A small network was shown many inputs. Here are its activations along a few directions, one row for each input.
In each table, some parts of the input vary, and every possible input appears once, in random order.
A made-up example of a description, with smaller parts first: values(3) and (point or ring(11) or (line(4) and ring(8))).
Shared parts are said once, and a part with two or three values counts as separate values.

Other details of the inputs vary at random and push rows far along two fixed directions, the same in every table; ignore that.

Rows:
row 1: [  4   8  -1 -25  -8  11 -39  -4  28  22 -15]
row 2: [-34  19 -43   9  27   1 -34  -6  11 -28 -20]
row 3: [-18  20 -25  -1   0   6 -22   7  29 -14 -14]
row 4: [  6   3  16  -5 -25  -8  18   4  -9  17  -4]
row 5: [-37  17 -25  13  23  -1 -48 -14  -2  -7 -34]
row 6: [ 35  13  15 -43 -26  13 -27   6  44  39  -3]
row 7: [ 10  25 -14 -21  -4  14 -15  10  45   4  -4]
row 8: [  1 -16  -9  24  10   5   4 -26  -5 -52 -15]
row 9: [ 14 -24  15   5  11 -12  50  11 -30  -6  37]
row 10: [-22  -9 -17  30  30 -15  17   4 -24 -23   6]
row 11: [ 13  -2  20  -3 -14  -3  25   7 -12  24   2]
row 12: [-34  13 -21  -4  13   6 -56 -27  10  -2 -25]
row 13: [ -9  -5   2   9   1  -8   6  -3 -24   7  -7]
row 14: [ 15 -36  26  28  -8  -5  33 -27 -40 -23 -11]
row 15: [ 36   4  18 -23 -33   3  36  23  20  13  25]
row 16: [ 19  -2   3 -16  -2   9  -4   4  13   3  25]
row 17: [-33  -9  -9  35  24 -20   2  -8 -39  -6 -16]
row 18: [-11  22  -8 -11 -20   7 -34   2  29  15 -30]
row 19: [-16  -3  -3   6  10  -4 -20 -17 -19   3  -5]
row 20: [ 35   9   2 -44 -16  23 -23  15  58  19  13]
row 21: [ 11 -13  20  18  -1 -11  57  20 -29  -6  32]
row 22: [-40 -11 -21  23  37  -7  -1 -19 -30 -34  10]
row 23: [  6 -15  31  19 -10 -15  46  11 -42  14  13]
row 24: [ 50  -7  27 -24 -19  11  29  27  18  22  38]
Description of these inputs: values(2) and (point or line(11)).
Question: The inputs of row 10 and row 17 match in every part but the values(2) part. If row 15 is changed in the same way as row 10 into row 17, which row does it become?
Answer: row 4
Question: Which other rows does row 1 become when the values(2) part takes its other values? List them by row number.
Answer: row 20
Question: Which other rows does row 6 become when the values(2) part takes its other values? List them by row number.
Answer: row 9

Rows:
row 25: [  4  -2   2   3 -17   2   0  -4   0  -1   1]
row 26: [ -7   8  -4  -2 -12   1  -8   4   4   0   0]
row 27: [ 50  -2  29 -30 -33   9   8   9  30  36  -2]
row 28: [ 16 -13  15  -4 -14  -5  24   0 -13  -6  18]
row 29: [-22   8 -14   5  15   3 -39  -6  15  -3 -23]
row 30: [-23  -7   5  15   2 -10  19   3 -24  -8   3]
row 31: [ -7 -10  -5  10   7  -8  22 -15 -25 -16   5]
row 32: [-18   2   4  16   3  -8  21  -1 -29  -6   0]
row 33: [  6   3   6   3   0   3 -13 -10   7  -3  -2]
row 34: [ 10   4  10 -15 -13   4  -3  16  21  26   8]
row 35: [-19  -6  -2  15  15  -2  15   4 -28   0  14]
row 36: [-15  -4  -2  16  13 -19  20   4 -27   8  -4]
row 37: [ 0 10  3  1  0  0  3  7 -2 16  2]
row 38: [ -2   5   2  -7 -12  -3   5   8  -4   6  -7]
row 39: [  7  -4  -4  -4   6   3  -3 -13  -1  -6  -3]
row 40: [  0   3  -3  -3 -13   0  -4  -3   3   1 -16]
row 41: [ -7  -9   8  21  18 -10   8  -5 -26  -7  10]
row 42: [ -9 -19   0   7  25  -7  15  -7 -23 -10  10]
row 43: [ 20  -5  17 -12 -17  10  -6   3  20  15  -2]
row 44: [ 10 -10   4  -5  -5   6  -7  -6   9   0   4]
row 45: [ 21 -15  13  -5   5  -3  22   2 -15   8  19]
row 46: [ 22  -6   9 -17  -8   8 -10   5  21  16  12]
row 47: [ 18 -22  16  -7   1   2  25  -5 -10   0  17]
row 48: [-17  18 -15   6  17   5 -37  -9  10  -1 -26]
row 49: [ 29   6   2  -6 -17  10  11  14  34  -5   0]
row 50: [ 10   9   9 -21 -20  16   0   9  17  12  11]
row 51: [ 0  8  4  1  2 -4 -2  5  2  9 13]
row 52: [-2 -3  2  1  9  9 -9  0 -3  3  3]
row 53: [-24  20 -23  -7   6  -1 -33  -5  12 -19 -13]
row 54: [-6  5 -6 -1  2 -6 -3 10 -5 13 -7]
row 55: [-14  -3  -6   6   9  -9  23  -5 -27 -14  10]
row 56: [-21  16 -20   3   1  -4 -26 -16  15  -6 -37]
row 57: [ 16   7  14 -18 -23  -2  14  10  12  21  -3]
row 58: [ 31   5   8 -29 -13   6   9  12  19  27  21]
row 59: [-15  22 -33  11  21   2 -22  12  26 -16 -17]
row 60: [-6  3 -7  5  0 -3 -7  7 -3  9  5]
row 61: [  7  22 -15  -8  -6  10 -10  17  39 -11 -10]
row 62: [  1  -4   0   6   3   0 -13   2  -4   4   0]
row 63: [-13 -17  -2  16   1  -8  17 -11 -22 -16   8]
row 64: [ 26 -12  11  11   7  -1  30  21  -2  -4  13]
row 65: [ 14  -8  21   6 -14  -4  25  -3 -10   0  18]
row 66: [-28  15 -26 -12  13   4 -26 -11  18 -17 -12]
row 67: [-14   8 -19   8   5   6 -41 -14  11 -11 -23]
row 68: [13 -6  5 -5 -1  1 -5 -4 -1 -7  3]
row 69: [ -5  -9   8  22   9  -4  14 -10 -30  -6  -6]
row 70: [-11   1  -5  -4  -5   0  -1   0   3  -6   7]
row 71: [  1  -1   2   2   7  -7  -4   0  -2  11 -15]
row 72: [-8 12  2  1 -4 -2 -2 -1  1 -5  6]
row 73: [-17 -12  -7   5  22 -10  20  -1 -22  -5  16]
row 74: [ 19   9  13 -12 -24  10   2  -1  18  14  -4]
row 75: [ 22   0  -1   6   1   8   6  10  19 -12  -6]
row 76: [ -7 -14   3  16  13 -12  11   2 -32   0  -6]
row 77: [ -6   0   3   0 -12   2  -5  -5  10  -1  -9]
row 78: [-24  14 -21   1   3  13 -31 -16  13 -15 -19]
row 79: [ -5 -16   4  17   6  -9  13  -5 -32  -6 -11]
row 80: [ 0 -4  3  2  2 12 -7 -8 -3 -3 -2]
row 81: [-3  4 -7 -5  7 -6 -7  6 -2  0  9]
row 82: [-6  1 -9 -5  3  0 -9  4  9  7  9]
row 83: [  4  -3   0  -3  10  -3 -12   1  -3  -4   4]
row 84: [  5  -4  -1 -15  -6   6   4  -9  13  -4   5]
Question: What is each input in this table made of?
Answer: ring(5) and (point or line(11))
Question: The inputs of row 53 and row 83 match in every part but the ring(5) part. If row 55 is changed in the same way as row 53 into row 83, which row does it become?
Answer: row 45
Question: The inputs of row 66 and row 84 match in every part but the ring(5) part. If row 70 is changed in the same way as row 66 into row 84, which row does it become?
Answer: row 63
Question: A walk changes only the ring(5) part. It starts at row 54 and steps to row 76. List the rest of the walk in order.
Answer: row 79, row 40, row 38
Question: A walk changes only the line(11) part. It starts at row 73 and steps to row 58. List the rest of the walk in order.
Answer: row 81, row 82, row 35, row 51, row 60, row 34, row 37, row 54, row 36
Question: A walk changes only the ring(5) part. It starts at row 37 and steps to row 48. List the rest of the walk in order.
Answer: row 69, row 74, row 32

Rows:
row 85: [ 22 -14  24  23   3  -3  28   5 -21  -1  16]
row 86: [-12  11   1  14  16  -1   3   1 -17  -1  10]
row 87: [-14  15 -17   0  -9  -2 -18   7  16  -3 -24]
row 88: [ 24   4  -2 -14   3  -2   7  14  11   7   3]
row 89: [-14 -13 -17  13  18  -3  -5  -3   5 -15 -15]
row 90: [-11  21 -13  -2   7   2 -38 -11  11  -7   0]
row 91: [-19   3 -25 -15   7   0 -29  -6  19  -7  -4]
row 92: [-10   5  -5   6   1   2  -3 -21 -11 -21 -12]
row 93: [ 33  -2  19 -10 -25  17 -11  16  39  21   6]
row 94: [ 20   3   5 -35 -15  14   2  19  37  28  13]
row 95: [ 19 -12  21 -23 -19   2 -12   2   7  45 -10]
row 96: [11 -8 -2  7 17 -3 11 -3 -1 -9 -4]
row 97: [ 29 -19  30  -8 -25  15  13  10   4  13  27]
row 98: [ 13 -38  17   1  -2  -1  41   2 -24  -4  25]
row 99: [ 1 -9 -9 -2  5 -6  8 16  3  1 -1]
row 100: [ -2  31  -6 -17  -7   8 -13  -3  23   8 -12]
row 101: [-12  -1 -15  -2  19 -10  -1 -12 -13 -14   7]
row 102: [-18  17 -12  -2   1  -7 -12 -18  -6 -14  -8]
row 103: [-31 -11 -10  19   3  -2   3 -18 -23 -26 -13]
row 104: [ 23  -8  22  16   0 -10  34  19 -29   6  24]
row 105: [ 25  -1  18  -6 -10  14  -4  -3   6   3  15]
row 106: [  1   7  10 -14 -21   5  15  10  10  17   5]
row 107: [-35  -6 -10  22  13 -10 -10  -7 -25 -17   9]
row 108: [  0 -20  14  27   1 -13  32  21 -35   0  19]
row 109: [ -4  26 -16  -2  -2  -3 -17   0  12  -6 -24]
row 110: [-12   5 -11   0  25  -4  10  -2 -11  -4   4]
row 111: [  1  10  -1 -14   6   0 -38 -16   6  27 -30]
row 112: [-12  -1   6   9   2   3   7  12  -8   9  15]
row 113: [ 10 -12   1  -5  11   3  10 -10  -8 -12   7]
row 114: [-17   2  -8  28  14 -10   8 -16 -20 -25 -22]
row 115: [ -8  13  -8 -20 -22   3 -22  -5  24   3  -6]
row 116: [ -1   0  -1   4 -13   3  -2  -1  16  -3 -18]
Question: What is each input in this table made of?
Answer: values(2) and (point or (values(3) and ring(5)))
Question: The inputs of row 112 and row 86 match in every part but the values(2) part. If row 98 is changed in the same way as row 112 into row 86, which row does it become?
Answer: row 113
Question: Which other rows does row 97 become when the values(3) part takes its other values? List them by row number.
Answer: row 98, row 103
Question: Which other rows does row 105 become when the values(3) part takes its other values? List them by row number.
Answer: row 92, row 113
Question: A walk changes only the ring(5) part. It starts at row 116 and steps to row 87. List the rest of the walk in order.
Answer: row 106, row 115, row 103
Question: Which other rows does row 102 become when the values(2) part takes its other values? List them by row number.
Answer: row 115
